Each row below holds a small network's activations on one record, seen along a few directions.
Here are examples, each followed by its value of one field, Tik.
Records without Tik are marked none.
The largest differences between rows may come from other fields.
In the rows, zero is written as 500.
Strong random noise was added to every row along 8 fixed directions; ignore it. To show where, here is one row again and again, with new noise each time:
486 428 480 569 711 431 649 414 457 635 643 268 525 510 584 486 490 374 577 487 293 621 450 601 610 457 490 616 515 466 533 673
536 640 661 595 499 598 563 589 536 237 213 541 536 326 381 339 407 659 350 548 545 536 578 547 492 519 464 516 423 579 469 423
503 515 436 428 350 464 424 496 447 478 569 606 452 549 571 547 524 498 575 399 686 387 457 362 392 582 606 402 590 472 487 440
526 471 531 500 394 505 529 650 613 453 398 581 478 369 418 506 584 581 499 570 518 507 571 532 535 523 395 389 410 507 471 351
649 413 483 433 328 337 362 715 468 515 480 674 565 443 440 477 607 582 526 532 745 483 516 511 369 605 573 315 332 515 378 384
549 562 472 563 368 389 573 666 423 413 417 573 506 446 466 425 413 585 501 504 594 532 474 534 431 603 499 401 388 473 546 372
456 501 461 456 601 433 506 391 433 518 588 410 467 625 549 402 393 480 493 501 407 579 444 487 481 494 613 667 552 549 503 597
398 485 382 342 579 558 620 544 549 619 456 381 418 458 651 617 588 295 601 547 383 546 600 265 493 409 578 557 560 487 704 581
433 382 429 428 473 420 472 419 583 613 695 497 399 637 480 506 519 539 540 542 351 540 457 546 584 496 458 570 543 524 428 445
596 411 486 473 388 322 346 528 453 448 630 595 485 529 503 421 562 521 606 478 665 466 380 603 425 627 516 350 458 475 392 449

575 455 574 429 718 543 405 491 530 534 461 417 641 473 442 464 547 491 378 614 467 554 554 581 479 346 562 591 389 571 452 688 => u1
447 554 421 492 456 505 501 449 433 502 589 497 451 587 603 530 442 437 556 430 565 430 412 431 454 510 523 487 602 432 580 532 => u7
506 596 395 539 420 390 603 580 354 695 577 532 569 629 499 534 330 588 426 461 533 549 495 413 464 486 588 585 457 498 515 462 => u8
667 436 651 625 529 531 495 577 520 524 424 525 675 316 396 559 624 577 432 445 606 463 600 601 529 507 492 396 399 515 314 493 => u5
579 426 498 368 391 292 300 615 443 296 395 632 434 486 461 276 503 544 542 575 671 556 474 518 297 696 672 422 368 595 433 404 => u6
496 389 432 322 531 497 332 330 487 814 751 545 559 770 481 640 538 559 410 438 515 452 544 339 478 399 719 690 615 606 283 589 => u4
452 521 510 507 580 426 530 440 489 380 480 433 421 524 520 316 399 464 533 550 367 613 442 581 520 539 497 606 501 538 554 526 => u2
414 578 450 474 528 549 625 532 486 404 354 435 413 453 581 467 450 390 551 530 446 541 519 394 474 514 493 530 544 482 691 506 => u2
449 428 511 520 420 472 468 350 564 563 673 560 419 641 442 500 481 630 481 448 380 501 471 527 621 543 464 587 603 555 327 397 => none
560 472 531 491 600 476 442 486 494 605 554 455 576 531 500 466 555 452 513 557 482 561 482 567 548 429 448 564 473 514 432 611 => u4
514 547 421 425 390 452 469 692 511 538 413 613 517 538 435 477 460 576 428 655 547 544 527 478 438 451 450 478 359 510 569 402 => u1
579 370 513 600 445 415 568 632 518 609 508 522 601 412 352 575 555 643 439 489 484 514 569 642 541 558 471 402 334 497 381 385 => u3
511 562 534 452 557 364 359 399 430 339 544 492 443 635 488 218 350 537 476 591 495 603 365 602 446 528 532 634 497 587 459 557 => u8
449 551 562 574 404 546 569 516 581 333 399 554 414 404 442 446 465 594 500 482 475 480 520 541 556 579 406 449 518 505 495 346 => u6
427 623 466 515 503 536 573 419 408 372 492 444 429 492 639 496 412 398 577 382 565 429 435 384 429 549 577 478 638 442 652 551 => u3
630 483 486 512 500 350 489 718 467 544 455 537 618 458 398 428 487 550 451 654 527 610 486 679 472 460 424 419 228 486 529 482 => u5
520 519 491 698 498 480 685 519 405 671 579 458 630 519 446 595 370 629 396 364 444 505 523 561 558 503 550 555 460 462 436 481 => u7
555 508 674 642 680 613 584 508 581 396 379 386 596 300 425 460 532 501 428 555 386 559 541 701 628 413 354 478 384 494 497 597 => none

Here are new rows. What is Tik for each?
593 478 460 490 509 474 537 607 390 695 518 498 665 481 519 626 539 507 455 418 641 476 575 387 415 476 679 481 439 493 450 571 => u7
571 538 536 527 604 387 477 491 416 440 527 414 510 462 608 341 508 337 640 520 518 588 397 587 502 513 470 499 487 469 556 638 => u4
415 475 466 482 511 566 600 535 587 730 492 501 538 582 380 583 437 662 311 579 333 573 645 436 595 392 497 701 462 595 410 441 => u3
678 492 551 514 696 405 327 451 281 602 603 413 739 554 567 433 511 408 485 448 704 508 413 568 370 461 684 546 442 501 386 805 => u8
582 527 521 653 375 471 624 691 408 447 361 553 581 338 458 552 480 577 478 412 679 451 545 509 426 635 516 321 396 441 497 380 => u3
581 488 583 633 592 444 531 414 412 508 594 442 607 503 479 429 455 542 478 401 533 517 434 635 546 541 513 535 507 504 354 584 => u2
519 398 429 363 544 402 424 565 463 519 486 461 465 517 562 453 556 389 563 579 530 563 502 447 387 529 626 508 445 526 540 567 => u7
371 425 374 374 534 525 524 453 570 583 547 452 403 598 527 589 514 427 534 561 327 518 521 441 504 462 520 566 537 496 618 496 => u2
499 435 437 556 403 412 613 644 526 659 503 545 508 469 469 554 524 536 538 523 434 570 559 515 562 557 434 475 412 481 474 367 => u2
